Each row below holds a small network's activations on one input, seen along a few directions.
In each table, some parts of the input vary, and every possible input appears once, in random order.
A made-up example of a description, with smaller parts first: one of 2 separate values, together with either a single point or one of 11 places around a ring or (one of 4 places along a line, together with one of 5 places around a ring).
Shared parts are said once, and a part with two or three values counts as separate values.

Other details of the inputs shift rows strongly along two fixed directions, in all tables alike. That doesn't count.

A family of inputs:
x1: [ 23   8  -8  -9 -23   3  24  -2  49   1  -9  11  -2]
x2: [-11  27   1  -2   7   0  -6   3  29  20 -10   1  -6]
x3: [-16  -3  -5  -5  23  -5  -9  13   9   0 -15  10  -5]
x4: [-22   8  -2   6  13   3 -11   8  -2   9  -1  -6  -4]
x5: [ 27 -38  15   1 -18 -20  15 -18 -27 -35  13  17   4]
x6: [-10  28 -20   2  -3   6 -11  13  21  15   5 -11  -5]
x7: [ 15 -27  20  -4  -6  11  14 -15 -43 -22  -1  -5  10]
x8: [-19   9 -17  -5   4  -2   2  10  36  12 -14   5  -8]
x9: [-15  -4 -18  -2  15 -11 -17   1  -2  18   3   0   3]
x10: [ 16   4   5   3 -15   9  14  -4   7  -2   3  -1   1]
x11: [-23   8   4  -1  16   1  -8   1  -1  11 -10  -6  -5]
x12: [-20 -23  11   7  28   4 -17   7 -52 -12   2  -6  -1]
x13: [-13  29  -9  -9   3   4  -7   1  23  18  -8  -9  -3]
x14: [-20   9  -4   3  12   4 -13   9  -4   8  -1  -7  -4]
x15: [-23   0 -19  -4   3 -25 -19   3  -1  -1   6   4 -11]
x16: [-17  13 -12   0  11   6 -16  10  -7   6   3 -11  -2]
x17: [-18   0  -8   1  11 -29 -20   4   4  -4   6  14 -11]
x18: [ 14   4   7   1 -14   8  14  -6   7  -1   1   0   2]
x19: [-16   9  13   2  23  -5 -10   6   3   9 -10   0  -3]
x20: [-22  10   2  -4  15   2 -10   2  -2  11  -9  -6  -4]
x21: [ -7 -12  -9  -8   0   2   5   2   6  -6 -13   4   0]
x22: [ 19 -11  -6   2 -12  -7  12 -12  10   9   8   8   7]
x23: [ 14  -5  -5  -1 -22 -21   7 -11  10 -13  10  16  -5]
x24: [-21   9  -2   1  13   4 -12   6  -3   9  -3  -6  -3]
x25: [ 14 -10 -11 -15 -17   7  17  -3  12 -11  -9  -1   5]
x26: [-14 -21  14   8  32   2 -22  11 -52 -15   3  -4   1]
x27: [-22  -3 -15 -11  16  -1  -9  12   4   2 -14   1  -5]
x28: [ 25  -9  -2   2  -8 -10   9  -9  11   6   6  11   9]
x29: [ 16   7  -3  -4 -19  12  11  -5   2  -4   5  -8   6]
x30: [ 40   2  10   2 -32  11  26 -10  10  -9   5   3   7]
x31: [  1 -10 -12   0  -1  -7  -1  -8   4  12   7   2   5]
x32: [ 29   9 -12   1 -24  -7  15 -10  44  20   7  10   5]
x33: [ 15   7   2  -4 -17  11  11  -7   4  -3   2  -5   5]
x34: [ 18 -24  13  -7 -10  14  10 -13 -46 -24   3 -10  13]
x35: [ 12   2   5   1 -16   9  16  -7   7  -1   1  -3   2]
x36: [ 21 -29  27   6  -1   6  10  -7 -40 -26   3   1  10]
x37: [-17 -19  14   1  21   4  -7  -3 -43  -9  -6  -6   1]
x38: [ 12  -5 -16  -7 -29 -19   7 -12   4 -14  10   4  -1]
x39: [20  6 14 -1 -9  4 12 -4  8 -3 -3  2  4]
x40: [ 18   6  -5   1 -19  12   9  -1   2  -5   8  -6   3]
x41: [-22 -21  18   0  31   1 -13   2 -50 -10  -6  -4   0]
x42: [ 15   2  -1   7 -18  10  14  -1   5  -3   8  -5   1]
x43: [-14  12  10  -1  22  -3 -12   5   1   9 -11   1  -3]
x44: [ 42 -14 -11  -6 -36   1  26 -22   8  -1  12   0  16]
x45: [-17  10   6   0  18   1 -14   7  -1  10  -7  -1  -5]
x46: [ 15   4  -1   3 -19  11  12  -2   3  -3   6  -4   3]
x47: [-5 25 -5 12  5  0 -9 15 33 15  2  0 -6]
x48: [ -8 -18  10   7  19   5 -15   7 -43 -13   4  -4   0]
x49: [-12  11   1   7  18   1 -17  14  -1   6   0   0  -4]
x50: [ 20   5  12   1 -11   5  10  -3   8  -3   0   2   4]
x51: [  9  -7 -11  -2 -27 -18   9 -13   7 -13  10  10  -3]
x52: [-16  15 -19   2  -7 -26  -9   2  33   9   7  13 -15]
x53: [-20   9   7  -2  18   0  -9   4   0  11  -9  -3  -6]
x54: [ 13 -13  -2  -7 -11   4  21  -3  16 -10  -9   9   0]
x55: [-27  -3 -15   3   5 -26 -14   1   1   0   5   8 -12]
x56: [ 20 -28  24   0  -4   9  11 -10 -43 -23   1   0   9]
x57: [-20 -39   0   3  30 -12 -15  -5 -48  -1   5   0   6]
x58: [-11  -6  -4   5  23 -18 -16   4   6  17   3   8   2]
x59: [-12  25 -15   7  -3   6 -10  12  26  16   4  -7  -6]
x60: [-10  11  -9  -2  13  -7  -1  13  41  10 -14  11  -9]
x61: [ -8 -18  12   6  21   4 -14   6 -43 -13   2  -3   0]
x62: [-19  13  -5  -6  13   4 -13   4  -5   9  -4 -11  -1]
x63: [-21   7  -4   7  12   3 -11  10  -3   9   1  -7  -5]
x64: [ 18 -25  13  -3  -9  13  10 -10 -46 -24   6  -6  11]
x65: [-13  28  -9  -4   2   4  -7   5  24  18  -5  -5  -4]
x66: [-17   8  -4   9  14   3 -14  13  -3   7   3  -5  -7]
x67: [18  4 16  3 -9  3 12 -5 12 -2 -4  3  4]
x68: [ 17   6  -2  -1 -19  12  10  -2   2  -4   7  -6   4]
x69: [ 20   4   9   7 -11   4  11   2  10  -4   4   2   3]
x70: [ 21   5  10   3 -12   6  10  -1   7  -4   2   2   4]
x71: [ 39   0  17   3 -27   7  27 -10  15  -9   2   4   8]
x72: [-14  27  -5  -7   4   3  -7   2  25  19  -8  -6  -4]
Description of these inputs: one of 8 places along a line, together with either one of 3 separate values or one of 6 places along a line.
- Changing only the place on the line of 8 turns x15 into x55. The same change can be made to x64. Which row results? => x4
- Changing only the place on the line of 8 turns x53 into x43. The same change can be made to x18. Which row results? => x50
- Change only the place on the line of 8 in x69. List by row number the other rows that result. => x12, x16, x46, x49, x61, x63, x68
- List by row number the other rows that have the place on the line of 8 in common with x16. => x6, x13, x25, x29, x34, x38, x44, x62
- List by row number the other rows that have the place on the line of 8 in common with x7. => x14, x20, x21, x24, x31, x46, x51, x59

A family of inputs:
x73: [ 13 -18   1  -2 -11  -6   7  -8 -17 -14   8   3   3]
x74: [ 16 -23  14   2  -4   1   6  -8 -30 -21   6   2   6]
x75: [-24   0 -10  -5  19  -8 -12   7   6   9 -10   3  -3]
x76: [-10 -19   3  -1  16  -5 -10   1 -27 -10   0   2   0]
x77: [-27  -7 -18  -1  11 -19 -19   2 -11   3   6   2  -7]
x78: [ 14  20 -21  -7 -27  -5  15  -5  58  15  -2   8  -1]
x79: [ 33   3  10  -5 -24   9  30 -10  32   0  -9   6   7]
x80: [ -6   0  -4 -18 -12  36  15   5 -17 -21 -17 -20   0]
x81: [ 27   3  -2   2 -30  -3  16  -9  15  -7  11   5   2]
x82: [-24  -2  -5  -2  23  -7 -15   8  -2   6  -8   2  -3]
x83: [ 26   5 -13   0 -42  -8  19 -13  28  -2  14   5   1]
x84: [ 22 -29  33   7   3  11  11  -8 -48 -25   2   0   9]
x85: [-23   8 -10  10   9 -15 -24   8  -9   4  14  -2  -9]
x86: [-37  10  -6  -1  36  -6 -22  16   9  19 -13   2  -9]
x87: [ 21  20   0   6 -22   1   9  -2  31   5   7   3  -1]
x88: [ 18  28  -4   0 -21   5  17   1  58  18  -5   6  -2]
x89: [ 16  -3   6  -7  -8   5  20  -7  20   1 -12   5   5]
x90: [13 -6 21  3  4  9  9 -2 -7 -6 -6  1  4]
x91: [ 15 -53  22  -8   7   5  15 -14 -57 -30  -8   4  12]
x92: [ 18 -25  25  -1   5   9  14  -8 -27 -18  -7   2   9]
x93: [-32  15  -3   6  31  -5 -25  17   4  15  -4   0  -8]
x94: [ -7   3  10   8  13   0 -10   7 -10   0   1   0  -1]
x95: [ 16 -12  18   2  -2   7  11  -4 -13 -10  -2   2   5]
x96: [ 18 -21  14   5  -8  -2   4  -8 -38 -23  13   1   4]
x97: [ 11 -16 -16  -6 -24 -14  11 -14   0  -9   9   5   2]
x98: [ 22  10 -12   3 -24  32   6  -6 -21  10  21 -31  16]
x99: [-33  25  18   4  33  30 -27  13 -41  13  -5 -31   1]
x100: [-39   4 -23  -4  26 -20 -27  10   3  15  -4   2 -10]
x101: [-41   0 -17  -2  31 -18 -30  12  -9  10  -1   1 -10]
x102: [  6  24 -20   4 -27 -12   3  -2  39  11  15   3  -6]
x103: [-6 14 15  9 19  6 -7  9  4  7 -6 -1 -2]
x104: [-24  25 -11   1  16  -6 -16  14  32  22  -6   2  -9]
x105: [  7  19 -16  -4 -17  -5   8  -1  46  13  -1   6  -4]
- What do these inputs look like to the network? => either one of 3 separate values or (one of 5 places along a line, together with one of 6 places along a line)
- A walk changes only the place on the line of 6. It starts at x102 and steps to x81. List the rest of the walk in order. => x74, x93, x95, x90

A family of inputs:
x106: [-29  -6  -5  -6  23   1 -16   8 -15   1  -7   0  -7]
x107: [  7  -9 -15   0  -5  -4   0   1   9   8  10   6   3]
x108: [  6 -20   7  -2   3   6   3  -8 -34 -12   0  -7  11]
x109: [-6 -1  0 -5  2  0  3 -6 -2  5 -4 -1  3]
x110: [ 26 -17  20   3 -13  10  16  -7 -20 -23   4   3   8]
x111: [-21  -5   2   3  20   3 -14  12 -19  -2  -5  -7  -2]
x112: [ 15   2   4   1 -13   9  14  -1   5  -6   1  -3   0]
x113: [ 20  10   7   5 -15   8  11   0  16  -5   4   1   2]
x114: [ 1  2  9  4  1  5  1  2  0 -5  0  3 -1]
x115: [-12  -8   9   3  19   3 -12  11 -30  -9  -2  -2  -4]
x116: [ 21  12   9   1 -20   3  15 -12  25   3   2   6   4]
x117: [ -2  25 -14  -8 -11   0   3  -3  43  22  -3   3  -4]
x118: [-16  -1  -9  -2  17   6 -16  12 -13  -2  -3  -6  -3]
x119: [-11  13 -10   0   2   5  -1   7  17   8  -5  -3  -3]
x120: [-21  12 -15   4   0 -17 -14   2   5   5  10  -2 -11]
x121: [-11  -7   7   2  21   0 -12   4 -32  -2   0  -9   2]
x122: [  6   4   2   0 -13   6  11   0  16   0  -4  -1   0]
x123: [-36   2  -1   2  26  -2 -18  12  -6   8 -10  -3  -8]
x124: [ 22 -21  11  -6 -16   8  20 -17 -22 -15   1  -2  13]
x125: [  8   7   5  -2 -10   1  12  -9  15   7  -1   1   0]
x126: [ 6  0 -6 -6 -1  5 -3 -1 -5  1  2 -5  5]
x127: [  0 -32  -3  -7  -7 -10  -4 -11 -49 -28  14   0   2]
x128: [-4  8  1 -1 -1  0  1 -2 10 10 -4 -3  1]
x129: [  0   6  -4  -3 -10   6  11  -1  19   2  -5   1  -1]
x130: [-1 21 -3  2  3  0 -9  7 13 14  0 -3 -3]
x131: [ 16   7   4  -1 -21   7  22  -6  23  -1  -2   2  -2]
x132: [  2  -6   7   1   1   6   6   1 -10  -7  -2  -3  -2]
x133: [-11 -14   0  -6  11   6  -6   3 -23  -9  -4  -1  -1]
x134: [ -8 -23   2  -3  14 -18  -6  -1 -10 -11  -9   9  -1]
x135: [ -5   9   2   2   9  -1 -10   4  -3   8   0  -2  -2]
x136: [  9  15   1   1 -13   5   9   2  24   4  -2   5  -6]
x137: [ 17  14   0   3 -16   7   9   5  18   0   1   0  -2]
x138: [12  4 10  3 -3  3  1 -3 -2 -2  4 -1  6]
x139: [-15   9 -13  -3  10   5 -12  11   7   6  -4  -3  -6]
x140: [ -2 -34  24  -2  17   0  -4 -10 -60 -19  -2   2   4]
x141: [-22 -14  -7   9  24 -10 -19   9 -14  11   4   0  -1]
x142: [-13  11   1   1   7   0  -7   7  10   7  -6   4 -10]
x143: [ 24 -22   9  -3 -11  10  14 -13 -31 -18   3  -7  15]
x144: [ 14  -5   0   5 -22 -10   3 -11  -6 -16  17   4   0]
x145: [  6 -18  15   0   6   3   5  -8 -34 -11   1  -4   6]
x146: [  6  22  -7   1 -11   3   3   2  29  16  -1  -7   2]
x147: [  1  -9   4   1   9 -18  -3  -1   9  -8  -5  16  -1]
x148: [ 12  -1  -5  -6 -14  10  11  -1   6  -6  -1   0   2]
x149: [ 27  10   6  -2 -24   4  18 -11  20   4   1   5   2]
x150: [ 12 -22  -6   4  -5  -2   8  -6 -11  -2   9   3   9]
x151: [10  0 -9  8 -8 -5  7 -1 20 13 10  4  0]
x152: [-29  18   0   5  29  -6 -26  12   3  17  -2  -2  -5]
x153: [-1 -2  3  1 -2  6  3  3 -2 -3 -4 -3  0]
x154: [ 2 12  2  1  0  0 -3  1  8  9  0  1 -2]
x155: [-22   2   1   4  26   2 -16  14 -17   0  -2  -9  -6]
x156: [ 28  12   5   5 -22  10  16   0  21  -6   5   0   4]
x157: [  9 -25   8  -3   5 -17   2  -5 -13 -17  -6  15  -1]
x158: [ 4 16  3  5  2  2 -6  3  9  6  4 -3  3]
x159: [ 8 13  1  2 -9  5  5  4 17  2 -1  3 -5]
x160: [ -3  -5 -10  -6   3 -17   4   0  20  -1  -8  11   0]
x161: [ 8 -1  4  0 -6  4  5 -4 -3  1  0 -6  6]
x162: [ 17  -5   9   0 -16   8  20  -6   2  -9   0   0   1]
x163: [ 1 -7 -5  8  6 -8 -6  4 -1  9  9  7 -2]
x164: [  6 -14   2  12   6  -6  -5   0  -8   1  11   7   4]
x165: [ -1  10 -14   2 -23 -13   1  -4  16   0  11  -1  -4]
x166: [ 12 -29   9  -7   3   7   2 -10 -46 -19   2  -5  10]
x167: [ 24   7   0   1 -25  11  19  -1  19  -4   0  -5   4]
x168: [-34  13 -13   1  26   1 -21  18   2  12  -7  -7  -7]
x169: [ 23   7   4   0 -19   6  18  -9  13   2   3  -4   5]
x170: [ 13 -25  16  -2  -3   5   9 -11 -36 -15   0  -5  11]
x171: [ -2  25 -13  -2  -7   1   2   1  35  20  -3  -3   0]
x172: [-13   3   3  -1   8  -2  -5  -2   1   9  -6  -2  -1]
x173: [-34   0 -18  -9  30 -23 -24  14  12   9 -10  11  -9]
x174: [-31  17   1   4  29  -7 -26  10   3  17  -3   0  -6]
x175: [-26  19 -25   0  -2 -17 -15   5  17  11   8  -2  -9]
x176: [ 20  -6   1  -9 -18   7  14 -13   1  -4   1   1   7]
x177: [-15   0  -7  -1  17 -21  -7   5  18   5  -9  10  -8]
x178: [-22  22 -19   4  -2 -19 -20   6  18  11   9   2 -15]
x179: [-13 -26  21   3  24   2  -9   1 -47 -21  -2   3   1]
x180: [-34  15  -3   2  29  -6 -21   9   3  20  -6  -5  -9]
x181: [ 22   2  -3  -8 -22   7  15 -10  13   0   2   0   6]
x182: [  9  13  -9   0 -13   9   9   4  22   2  -1  -6   2]
x183: [ 12 -10   4  -3 -13   9  17  -6  -5 -11  -2  -1   5]
- What do these inputs look like to the network? => one of 6 places along a line, together with either one of 3 separate values or (one of 2 separate values, together with one of 5 places along a line)
- Changing only the place on the line of 6 turns x113 into x115. The same change can be made to x138. Which row results? => x135
- Changing only the place on the line of 6 turns x114 into x183. The same change can be made to x156. Which row results? => x182
- A walk changes only the place on the line of 6. It starts at x147 and steps to x157. List the rest of the walk in order. => x177, x134, x160, x173
- Change only the place on the line of 6 in x127. List by row number the other rows that result. => x120, x144, x165, x175, x178
- Change only the choice among 2 separate values in x179. List by row number the other rows that result. => x116
